A small network was shown many inputs. Here are its activations along a few directions, one row for each input.
Each table varies a few parts of the input and shows all the possible inputs, shuffled.
A made-up example of a description, with smaller parts first: one of 3 separate values, together with either a single point or one of 9 places around a ring or (one of 4 places along a line, together with one of 8 places around a ring).
Shared parts are said once, and a part with two or three values counts as separate values.

Other details of the inputs shift rows strongly along two fixed directions, in all tables alike. That doesn't count.

Table:
R1: [ -9  29   8 -12 -23  -7  -7   0  48 -11 -45   4]
R2: [ 33 -44  15 -17   4   5   6  25 -36   7   3  -2]
R3: [ -7   8 -22   6  19  15 -50  21   2   4  -6  96]
R4: [ 23  25  -5 -13 -10   2 -15  13  38   2 -27  29]
R5: [-49  30  31  12  23 -22   2 -13  22  -4  -6 -35]
R6: [ -9 -14  26  16 -60  12  23 -56  -8   1  19 -36]
R7: [ -9  15 -14   1  17  34 -17  15  20  -1  22  63]
R8: [ 19 -34  14   1 -10  46  18   8 -27  -8  57   3]
R9: [  9 -19 -46  18   4  30  18   6 -30   6  61   9]
R10: [ 16  -1  32 -10 -37  -5  12  -5  11 -19 -15 -35]
R11: [ 42 -19 -44   6 -32  -1  15  22 -20  -6  20 -40]
R12: [-20  -8  44 -18  -4   3  40  -7   8 -10  -5 -47]
R13: [-16 -35  39   3  -5  -5   4   7 -10 -10 -25 -33]
R14: [-29  33  14  -1  38 -48 -24 -16   2  20 -31  31]
R15: [ 26 -59  -5 -24 -11  26  17  32 -24  19  -9 -10]
R16: [ 34 -20 -22  -4  19   0 -30  16 -52   9  31  26]
R17: [-14  49  16   3 -10 -41 -17 -20  25  -8 -22  -9]
R18: [ -6  45 -16  18  40   1 -40   9  -6   0  48  69]
R19: [-41  18 -23  26  33 -42 -22   2   9   2 -36  12]
R20: [ 37 -29  11 -19   4  38  20   9 -26  -6  43 -12]
R21: [ -2  39  -8  -3  42 -22 -22  30  -2  -3  23  14]
R22: [-32 -10  53   0  -1   7  31  -8  18 -14  -9 -58]
R23: [  3 -13 -13   4 -44   3  40 -58   2   5  -3 -50]
R24: [ 35 -39   3 -14   5   1 -11  49 -40  -9   9   1]
R25: [  6   1  27  -4 -35 -14  25 -36   4  10  -7 -51]
R26: [ 51   8 -20  21  -6  -3 -43  50 -17 -17  32  -7]
R27: [-37  34  10   0  33 -53 -31  -5   2   4 -32  22]
R28: [-10  24 -15  21  30 -15 -55   2 -25   7  17  80]
R29: [-29  18 -12  28 -37  -6  17 -63  20   2  -7  -1]
R30: [-10  19  44  11 -24 -12  -6 -14  35 -24 -34 -28]
R31: [-13  23  -4 -18  24   7  -4  34  31  -4 -11  19]
R32: [ 43 -31  12   7 -51  36   3  -4 -19 -16  39   2]
R33: [-32  17   3 -15  18 -18 -21  16  23   3 -55  34]
R34: [ 45  46  -6  -3  12  -5 -53   7  16 -19   6  68]
R35: [-13  -2   4  16  23 -27 -34  21 -17  -1  -7  -2]
R36: [-19  44  24   2 -17 -24  -6 -65  25   0 -20  -5]
R37: [  0  -3  -9   4 -34 -15  43 -39  12  12 -17 -50]
R38: [ -7  37  45  -8 -14 -24   5 -37  42  -4 -42   0]
R39: [ 36  -9 -11 -10  24   9   7  35 -32  13  51 -13]
R40: [-27  21  11 -20  17  19  10 -23  38   5 -16  20]
R41: [ 23 -50 -43  -1  -2  11  17  -3 -52  14  20 -13]
R42: [-11  -5  17   9   8   2 -26  -9 -14  -3   0  59]
R43: [-25  22  15 -21  22   7  17  -1  42  13 -26  11]
R44: [-61  -2  -6  22  -5 -15  18 -61  -3  16 -24  13]
R45: [ 27 -60 -12 -23 -14  39   7  14 -29  10   3   2]
R46: [-16  -4 -14  -3  12  -5  50 -16   1  19   7 -38]
R47: [-41 -28  -5  -1 -11 -28  40 -28 -13  12 -34 -52]
R48: [ -9  28 -41  23  44 -13 -15  36   8  -6  16   7]
R49: [-28  22 -25   5  36 -44  -4 -14   4  22 -36  28]
R50: [-13  23 -36   2  31 -19  10  17   4   1  11  -4]
R51: [ -1  -7  38 -19   9   9  36  -6   5   4   3 -26]
R52: [ 23 -34 -22   2  12  20 -33  72 -16  -6  -6  18]
R53: [-27  -7 -10  -3   0   7  53 -50  -1  12   8 -42]
R54: [ 43   4 -54  29  -7  -5 -23  44  -9 -13  20  -8]
R55: [-30 -28  27  -6 -13  31  37   8  26  -4 -15 -59]
R56: [ 39 -42   3 -15   3  18  -9  14 -43  -2  18  17]
R57: [ 33 -39 -10   1 -60  52   6   3  -1  -6  26   4]
R58: [ 41 -32  -8   3 -42  35  -4  46   6 -16   2 -33]
R59: [ 30  26 -19 -10  -8  15 -34   4  32  -8  -9  50]
R60: [-14  17  12  -8  18   1  11 -30  -5   7  22 -11]
Each input here is: one of 3 separate values, together with one of 4 places along a line, together with one of 5 places along a line.
Changing only the place on the line of 4 turns R26 into R54. The same change can be made to R21. Which row results?
> R50
Changing only the place on the line of 4 turns R5 into R55. The same change can be made to R35. Which row results?
> R52
Which other rows does R22 become when the place on the line of 5 takes its other values? List them by row number.
> R8, R12, R20, R51
Start at R4 and move only the place on the line of 4, one step at a time. The first step leads to R38. Which rows follow, in order?
> R25, R37
Which other rows does R3 become when the place on the line of 4 takes its other values? List them by row number.
> R28, R42, R44
Which other rows does R1 become when the choice among 3 separate values takes its other values? List them by row number.
> R31, R33

Table:
R61: [-36  60 -18  17  38 -35 -28 -26  19   6 -13  51]
R62: [ 57  -6 -23   2 -19  28 -12  27  -8 -12  41  12]
R63: [ 84 -36 -36   1 -27  44 -17  51 -37 -13  59   8]
R64: [-31  -2  44  -8 -30   1  20 -45  30  -1 -44 -20]
R65: [-33  65 -18   9  72 -38 -52  11  21   3 -21  88]
R66: [ 24  -3 -36   8  11   4  -1  13 -29   6  45   6]
R67: [-25  79 -26  11  73 -64 -55  25  28  -3 -30  56]
R68: [ 54 -51 -37  -3  23  34  -2  70 -60   5  64   0]
R69: [-25  -2  39 -10 -20   3  13 -23  28  -4 -32 -12]
R70: [-28  15  41  -6 -24 -17  22 -21  41  -8 -54 -53]
R71: [-23 -44  10   5 -27   5  47 -37 -25  14   2 -55]
R72: [-52 -26  27  -4 -15  -9  47 -55  -3  18 -28 -48]
R73: [  2 -40  29  -7 -57  20  34 -31  -2  -2  -7 -49]
R74: [ 33  -9   4 -14   1  24 -16  40  -2  -9  16  16]
What is each input in this table made of?
> one of 2 separate values, together with either a single point or one of 6 places along a line
Which other rows does R72 become when the choice among 2 separate values takes its other values? List them by row number.
> R64
Which other rows does R63 become when the choice among 2 separate values takes its other values? List them by row number.
> R61

Table:
R75: [ 18 -19 -13  -2   7  24   0  14 -24  -1  41  14]
R76: [ -5   1 -14   1  18 -10 -26  22  -3   7 -14  43]
R77: [  4  31 -25   7  25 -15 -34  -3  -3   1   4  49]
R78: [ 33 -38  -5  -5   8  17  -9  48 -40   1  31   6]
R79: [ 10 -44   9   2 -20  21  33 -22 -30   5  23 -38]
R80: [ -1  30 -14  17  27 -33 -23  24   1  -8  -2   4]
R81: [-72  26  34  -4  -8 -47  29 -63  42  14 -75 -32]
R82: [-11 -39  35 -12 -27  -5  52 -19 -16   9 -10 -81]
R83: [-28   0  -1  11 -17  -1  43 -34   8   5   8 -55]
R84: [ 36  41   0   2 -20   9 -53   9  31 -19  -7  60]
R85: [ 26 -24 -15 -11  13  17  11  40 -19  -2  19 -19]
R86: [-43  25  16   2 -10 -27  14 -58  16  14 -28 -12]
R87: [ 56 -27 -50   2  22  10 -35  66 -36  -1  23  36]
R88: [ 58 -22 -38   6  17  24 -27  49 -51  -5  61  44]
R89: [-41  18  19   2  17 -24 -11 -24  19   5 -44   7]
R90: [  1  37 -23  24  19 -25 -20  -1  -2  -5  17  18]
R91: [ 28 -32  47 -20 -58  35  24   7  22 -19  -7 -56]
R92: [-12 -55  31 -15 -20  24  42  -1 -18   7  10 -56]
R93: [-12  50  -2  -5  45 -33 -28  19  23   1 -13  30]
R94: [ 15 -26  -9  -9  14  23   6  42 -19  -1  18  -3]
R95: [ -5  26 -10   4  30   3 -27   8   2   3  24  57]
R96: [ 57  -4 -76  23   8   0 -32  47 -38  -2  50  29]
R97: [-23  41   4   0  17 -21   0 -25  21   6  -1  12]
R98: [ 22 -17 -21   0   9  29   8  13 -17   3  34   4]
R99: [-30  37   1  11  25 -34  -6   1  24  -5 -14 -14]
R100: [-30  34  15  -6  33 -26  -7  -5  26  -4 -26   7]
R101: [ 32 -10 -34   6  10  18 -34  31 -36   6  41  52]
R102: [-10  40   1   1  43 -33 -31  12  12  -6 -22  36]
R103: [-32  30  14  -9  20 -21  12  -6  28   7 -28 -13]
R104: [ -3 -24  -6   9 -18 -10  17   4 -19   1  -1 -57]
R105: [ 20 -33  -1  -8  11  17   7  30 -20  -1  20 -21]
R106: [-27  18  21   2  27 -23 -10 -10  13   0 -30  11]
R107: [ 19  -4  38 -11 -56  32  15 -21  32 -19   2 -26]
R108: [ -2 -53   2  -6 -21  11  26   2 -23   5 -10 -31]
R109: [-49  31  -1  16   5 -47   2 -29  30   2 -49 -15]
R110: [-18  38  -5   0  49 -13 -25  19  25   0 -21  40]
R111: [ 54   1  13  -3 -40  28 -17  13   9 -21  16  14]
R112: [-23 -28  28 -11  -3   8  29  -6  -3   0  -6 -36]
R113: [ 28 -45 -11  -8  -9  11   9  25 -38   2  13 -34]
R114: [ -8   5  -4   0  21  -8 -32  22  -7   6  -8  38]
R115: [-20 -55  14   1 -44  16  57 -58 -15  13  -9 -60]
R116: [ -9  21  -7  -4  39   0 -25  36   9   3  -1  45]
R117: [ 45 -36 -36   3  -2  28 -17  32 -51   1  49  25]
R118: [-12 -32  -3   3 -23  10  25 -31 -16   8  -2  -9]
R119: [ 37 -18  26 -17 -44  38   9  28  26 -19  -6 -29]
R120: [-12  60  31  -4 -20   7 -15 -27  72 -18 -32  32]
R121: [ 25  -9 -14   3   6   5  -1   4 -26  -2  29   5]
R122: [ 23 -15  21  -4 -69  25  13 -28  25 -13 -17 -17]
R123: [-21 -24  26   1 -18  11  28 -35 -14  10   9 -16]
R124: [-29  20  12   3  16  -4   4 -35  18   3  -4   9]
R125: [ 55 -19   3  -9 -45  24 -18  35  13 -18 -12   2]
R126: [-27  23  -3   0  18 -33 -10 -13  20   2 -45  17]
R127: [ 25 -16 -34   4  -4   5  -1   1 -23   3  17  12]
R128: [-38  17  15  -1  18 -22 -17 -11  12   2 -38  24]
R129: [-36  18  -1   8   2 -13  -6 -36  13  12 -20  40]
R130: [-6 -5 -5 -1  5 23  9  0 -6  9 24 17]
R131: [-46  33  22  -3  10 -40  -1 -30  25  10 -49  -8]
R132: [  2  39 -26   2  36  -3 -19   8  11  -1  12  45]
R133: [ 30 -19 -19  -4   4  20   8  13 -26  -2  44  -7]
R134: [-21 -55  41 -10 -26  10  50 -22 -21   3 -11 -66]
R135: [-28  44  -8  18  15 -25  -2 -24  21  -2   4  -1]
R136: [ 52  -6  23  -9 -32  20 -20  36  13 -23  -3   0]
R137: [-33  17   7  -1  12   6  11 -25  15   4  -4  19]
R138: [-18  -6  22  -1 -20 -10  37 -45  -5  11  -1 -42]
R139: [ -9  48 -30   9  21 -33 -28 -13  15  10 -13  53]
R140: [ 26 -24  37 -13 -60  23   3   3  18 -15 -24 -36]
R141: [ 11 -36  -8   3 -16  19  12 -15 -30   8  19 -16]
R142: [ 22   2 -25  -4   7  12   9  15 -12   8  34   0]
R143: [ -6  34 -24  11  32 -20 -14  31  14  -5   0   2]
R144: [-11 -18  -8  15 -31  -6  28 -33 -18   6  11 -54]
What is each input in this table made of?
> one of 2 separate values, together with one of 5 places along a line, together with either a single point or one of 6 places along a line
Changing only the place on the line of 5 turns R107 into R122. The same change can be made to R135. Which row results?
> R96
List by row number the other rows that have the place on the line of 5 and the choice among 2 separate values in common with R128.
> R89, R104, R113, R114, R131, R140
Which other rows does R123 become when the place on the line of 6 takes its other values? List them by row number.
> R79, R88, R90, R121, R138
